A small network was shown many inputs. Here are its activations along a few directions, one row for each input.
Each table varies a few parts of the input and shows all the possible inputs, shuffled.
A made-up example of a description, with smaller parts first: one of 4 places along a line, together with either a single point or (one of 2 separate values, together with one of 5 places around a ring) or one of 11 places around a ring.
Shared parts are said once, and a part with two or three values counts as separate values.

Other details of the inputs shift rows strongly along three fixed directions, in all tables alike. That doesn't count.

Rows:
r1: .12, -.10, .00, -.03, .05, -.20, -.40, .09, -.01, .31, .12
r2: -.17, -.08, .22, .07, -.43, -.07, -.46, .20, -.28, .23, .07
r3: -.51, -.14, .21, -.08, -.13, .11, -.26, -.06, -.19, -.16, -.04
r4: .20, -.11, -.08, .09, .34, .15, .27, -.35, .31, -.06, .12
r5: .18, .25, -.41, .08, .06, -.35, -.06, .34, -.09, .26, -.01
r6: -.44, -.03, .07, .00, -.06, .17, .12, -.15, -.03, -.27, -.02
r7: -.36, -.19, .20, -.02, -.34, -.11, -.32, -.01, -.25, -.04, .05
r8: .09, -.08, -.06, -.05, -.08, .15, .11, -.13, .21, -.26, .01
r9: .59, .06, -.06, -.09, .02, -.09, -.25, .02, .32, .27, .20
r10: .01, .38, -.35, .19, .04, -.08, .60, .14, -.25, -.08, -.03
r11: -.18, -.20, .21, .02, .02, .20, .07, -.35, -.16, -.19, .06
r12: .09, -.08, .16, .04, -.21, -.07, -.46, .15, -.18, .32, .12
r13: .01, -.16, .01, -.02, .05, -.11, -.06, -.13, .33, .11, .00
r14: -.36, -.24, .11, .06, -.15, .07, -.06, -.18, -.07, -.20, .03
r15: -.02, -.07, .06, -.05, .12, -.08, -.19, .07, -.03, .24, -.01
r16: -.12, -.06, .13, -.10, .01, -.08, -.15, .05, -.24, .15, -.04
r17: .37, -.15, .02, -.04, .11, .05, -.03, -.23, .25, .05, .15
r18: -.04, -.10, .09, .06, .25, .20, .24, -.32, .17, -.04, -.03
r19: -.25, .02, .30, -.03, -.19, -.05, -.24, .03, -.38, .22, -.02
r20: -.42, -.04, .32, -.07, -.07, .26, -.02, -.23, -.27, -.18, .03
r21: -.36, .02, .23, .00, .00, .26, .04, -.17, -.19, -.13, .04
r22: -.08, -.23, -.06, -.03, .28, .11, .19, -.30, .26, -.18, -.13
r23: -.16, .22, -.38, .18, .05, .16, .52, .18, -.39, -.31, -.24
r24: .22, .28, -.33, .08, .11, -.10, .13, .38, -.23, .19, -.04
r25: .25, -.27, -.04, -.07, .29, .22, .23, -.30, .20, -.24, .04
r26: -.12, .09, .17, -.10, -.19, -.10, -.18, .01, .02, .16, .16
r27: -.16, -.06, .13, .06, -.25, .27, -.03, -.04, -.09, -.15, .01
r28: .07, .30, -.36, .06, -.02, -.31, .07, .34, -.30, .14, -.08
r29: .44, -.06, -.17, -.16, .19, -.37, -.21, .00, .46, .30, .05
r30: .25, .46, -.28, .14, -.09, -.03, .04, .42, -.22, .26, -.01
r31: -.30, .00, .44, .10, -.11, .08, .07, -.04, -.05, -.25, -.20
r32: .04, -.11, -.10, -.15, .26, .10, .18, -.30, .33, -.25, .00
r33: .37, .02, .07, -.08, .12, -.37, -.31, .20, .36, .17, -.12
r34: .26, -.17, -.14, -.04, .06, .02, .21, -.18, .33, -.15, .06
r35: -.36, .03, .18, -.09, -.11, -.01, -.37, .19, -.35, .14, .01
r36: .06, .09, .43, .02, -.08, -.19, -.39, .19, -.02, .23, -.08
r37: .05, .38, -.41, .14, -.13, .01, .30, .39, -.15, -.04, -.10
r38: -.05, .40, -.30, .15, .11, .02, .78, .10, -.17, -.08, -.15
r39: .10, -.10, .14, -.05, -.22, .09, -.19, -.10, .13, -.05, .11
r40: -.44, -.14, .16, .15, -.15, .20, .14, -.19, -.26, -.24, .00
r41: -.07, .41, -.33, .10, -.03, -.22, .42, .33, -.25, .07, -.17
r42: .14, -.27, -.11, -.07, .18, .15, .19, -.28, .22, -.32, -.01
r43: .51, -.10, -.12, -.12, .23, -.30, -.29, -.03, .34, .32, .22
r44: -.03, -.13, .31, -.02, .24, .11, .07, -.04, .06, -.20, -.21
r45: .03, -.07, .03, -.13, -.26, -.03, -.41, .12, -.09, .00, -.01
r46: -.20, -.03, .16, -.03, -.24, .12, -.41, .23, -.40, .02, -.02
r47: .19, -.14, -.19, -.03, .12, .17, .03, -.09, .28, -.21, -.01
r48: -.03, -.04, -.08, -.08, .15, .11, .31, -.27, .33, -.24, .03
r49: .26, .36, -.30, -.01, -.01, -.08, .09, .43, -.27, .16, -.05
r50: .13, .12, .01, -.02, -.04, -.18, -.23, .08, .29, .36, .21
r51: .24, -.11, .02, -.20, .27, -.02, -.08, -.16, .34, .09, .16
r52: -.08, .21, -.38, .20, .00, .11, .57, .18, -.22, -.24, -.16
r53: -.13, .02, .31, .02, -.15, -.18, -.18, .16, .08, -.05, -.17
r54: -.20, -.09, .12, .07, .02, .12, .23, -.22, .10, -.02, -.04
r55: .34, -.18, .00, -.03, .00, -.01, .01, -.19, .35, .04, .16
Description of these inputs: one of 5 places around a ring, together with either a single point or (one of 2 separate values, together with one of 5 places along a line).
Q: The inputs of r13 and r15 match in every part but the place on the ring of 5. If r14 is changed in the same way as r13 into r15, which row does it become?
A: r1
Q: Change only the place on the line of 5 in r29. List by row number the other rows that result.
A: r28, r32, r42, r45
Q: Change only the choice among 2 separate values in r32. List by row number the other rows that result.
A: r3
Q: Which other rows agree with r9 in the place on the ring of 5? List them by row number.
A: r4, r11, r12, r17, r18, r19, r20, r21, r30, r36
Q: Which other rows agree with r31 in the place on the ring of 5? List them by row number.
A: r2, r10, r26, r27, r38, r39, r40, r50, r54, r55
